Each row below holds a small network's activations on one input, seen along a few directions.
Each table varies a few parts of the input and shows all the possible inputs, shuffled.
A made-up example of a description, with smaller parts first: one of 8 places around a ring, together with either a single point or one of 9 places around a ring or (one of 2 separate values, together with one of 6 places along a line).
Shared parts are said once, and a part with two or three values counts as separate values.
In the rows, zero is written as 100.

A family of inputs:
row 1: |  83 | 147 |  96 | 131 |  93 |  50 | 107 |  35 |  94 |  63 | 110 | 122 |
row 2: | 131 |  45 | 108 | 128 |  98 |  66 |  96 | 139 | 139 | 118 |  46 |  75 |
row 3: |  91 | 160 |  76 | 102 |  90 | 134 |  88 |  82 |  61 | 106 | 172 | 103 |
row 4: | 100 |  45 | 107 |  93 |  91 |  52 | 100 | 134 | 104 |  72 |  29 | 126 |
row 5: | 152 |  34 | 107 |  99 | 106 | 124 |  77 | 161 | 104 | 118 |  95 |  82 |
row 6: | 112 | 156 | 104 | 147 | 109 | 114 |  75 |  75 |  91 | 112 | 158 |  65 |
row 7: |  60 | 153 | 141 | 106 | 125 | 136 | 146 |  29 | 113 | 106 | 128 | 101 |
row 8: | 102 |  50 |  89 |  62 |  85 | 135 |  82 | 180 |  69 | 109 |  97 | 101 |
row 9: | 116 | 148 |  94 | 166 |  99 |  68 | 104 |  42 | 128 | 108 | 122 |  71 |
row 10: |  96 |  64 |  76 |  35 |  86 |  90 |  91 | 153 |  90 |  85 |  57 | 127 |
row 11: |  71 | 173 |  72 |  78 |  94 |  80 |  99 |  64 |  79 |  78 | 139 | 121 |
row 12: |  84 |  26 | 129 |  53 | 124 | 151 | 134 | 106 | 127 | 125 |  48 | 107 |
Q: The inputs of row 10 and row 11 match in every part but one. If row 8 is changed in the same way as row 10 into row 11, which row does it become?
A: row 3
Q: Describe the family of inputs behind these rows.
A: one of 2 separate values, together with either a single point or one of 5 places around a ring
Q: Change only the choice among 2 separate values in row 9. List by row number the other rows that result.
A: row 2
Q: Change only the choice among 2 separate values in row 12. List by row number the other rows that result.
A: row 7

A family of inputs:
row 13: | 138 |  66 | 129 | 144 | 127 | 125 |  99 |  91 | 154 | 136 | 104 |  59 |
row 14: |  98 | 123 |  94 | 116 |  93 |  41 | 113 |  62 | 115 |  81 |  61 | 121 |
row 15: | 115 | 107 |  90 | 123 |  84 |  28 | 102 |  75 | 108 |  66 |  69 | 129 |
row 16: | 169 |  68 | 108 | 176 | 100 |  87 |  72 | 120 | 130 | 113 | 108 |  64 |
row 17: |  86 | 161 |  75 | 123 |  87 |  78 | 101 |  57 |  95 |  92 | 138 | 105 |
row 18: |  85 | 154 |  89 | 100 | 109 | 100 | 122 |  49 | 101 |  97 | 135 | 102 |
row 19: |  73 | 134 | 111 |  81 | 105 | 163 | 105 |  94 |  70 | 112 | 150 |  95 |
row 20: | 120 |  70 |  74 |  73 |  82 | 109 |  64 | 170 |  63 |  87 |  98 | 107 |
row 21: | 150 |  75 | 114 | 169 | 103 |  99 |  88 | 108 | 144 | 133 | 104 |  61 |
row 22: |  91 |  66 | 102 |  79 |  87 |  61 | 105 | 135 | 107 |  88 |  46 | 108 |
row 23: |  66 | 153 |  98 | 110 | 115 | 119 | 130 |  31 |  93 | 101 | 135 | 108 |
row 24: |  77 |  58 | 121 |  70 | 111 | 103 | 139 | 111 | 108 |  99 |  42 | 118 |
row 25: | 110 |  58 |  95 |  89 |  81 |  52 |  92 | 143 | 100 |  70 |  52 | 118 |
row 26: |  89 | 109 | 110 |  92 | 108 |  62 | 129 |  51 | 124 |  86 |  63 | 119 |
row 27: |  84 | 135 |  97 |  71 | 107 | 150 |  87 | 106 |  83 | 108 | 154 | 100 |
row 28: | 103 | 132 |  82 |  99 |  79 | 111 |  50 | 128 |  60 |  87 | 160 |  94 |
row 29: |  89 |  67 |  93 |  41 | 106 | 146 |  88 | 144 |  85 | 109 |  94 | 104 |
row 30: |  86 |  56 | 113 |  57 | 110 |  84 | 122 | 123 | 117 |  95 |  45 | 113 |
row 31: | 104 | 159 |  70 | 131 |  85 |  70 |  81 |  67 |  81 |  67 | 140 | 105 |
row 32: |  93 | 142 |  88 |  93 |  78 | 124 |  75 | 121 |  71 | 104 | 153 |  91 |
row 33: |  76 |  64 | 107 |  48 | 112 | 155 | 102 | 134 |  68 | 117 |  91 |  98 |
row 34: |  95 |  71 |  81 |  62 |  82 | 119 |  75 | 159 |  75 | 110 |  97 | 102 |
row 35: | 129 |  64 | 140 | 153 | 130 | 138 | 121 |  82 | 139 | 146 | 100 |  59 |
row 36: |  73 | 108 | 117 | 100 | 121 |  76 | 139 |  38 | 111 |  96 |  60 | 121 |
Q: Describe the family of inputs behind these rows.
A: one of 4 places along a line, together with either a single point or one of 5 places around a ring
Q: The inputs of row 26 and row 36 match in every part but the place on the line of 4. If row 29 is changed in the same way as row 26 into row 36, which row does it become?
A: row 33
Q: Change only the place on the line of 4 in row 35. List by row number the other rows that result.
A: row 13, row 16, row 21
Q: Change only the place on the line of 4 in row 24. List by row number the other rows that result.
A: row 22, row 25, row 30
Q: Change only the place on the ring of 5 in row 32. List by row number the other rows that result.
A: row 14, row 17, row 22, row 34

A family of inputs:
row 37: |  67 | 146 |  99 |  78 | 106 | 110 | 118 |  71 | 107 | 105 | 126 |  98 |
row 38: |  98 | 113 | 116 | 142 | 114 |  30 | 135 |  21 | 132 |  80 |  43 | 122 |
row 39: | 132 | 111 | 123 | 175 | 106 | 111 | 100 |  76 | 129 | 137 | 131 |  54 |
row 40: | 105 | 164 |  70 | 123 |  87 |  87 |  84 |  81 |  70 |  81 | 152 | 105 |
row 41: | 112 |  33 | 104 |  70 | 100 | 102 |  90 | 158 | 114 |  98 |  57 |  96 |
row 42: |  79 | 162 |  82 |  97 |  84 |  81 | 100 |  75 | 100 | 100 | 138 |  98 |
row 43: |  80 | 125 | 109 |  89 | 119 | 142 | 109 |  66 |  86 |  97 | 133 | 102 |
row 44: | 106 | 135 |  82 | 111 | 109 | 131 |  87 |  70 |  66 |  84 | 144 | 106 |
row 45: | 122 |  40 | 109 |  67 |  97 |  92 |  75 | 149 | 131 | 101 |  65 |  95 |
row 46: |  90 |  33 | 100 |  74 |  87 | 108 | 101 | 166 |  73 | 108 |  54 | 110 |
row 47: | 109 |  38 | 107 |  73 |  92 | 106 | 101 | 168 |  91 | 109 |  58 | 116 |
Q: Describe the family of inputs behind these rows.
A: either one of 2 separate values or one of 4 places along a line or one of 5 places around a ring
Q: A walk changes only the place on the line of 4. It starts at row 46 and steps to row 47. List the rest of the walk in order.
A: row 41, row 45
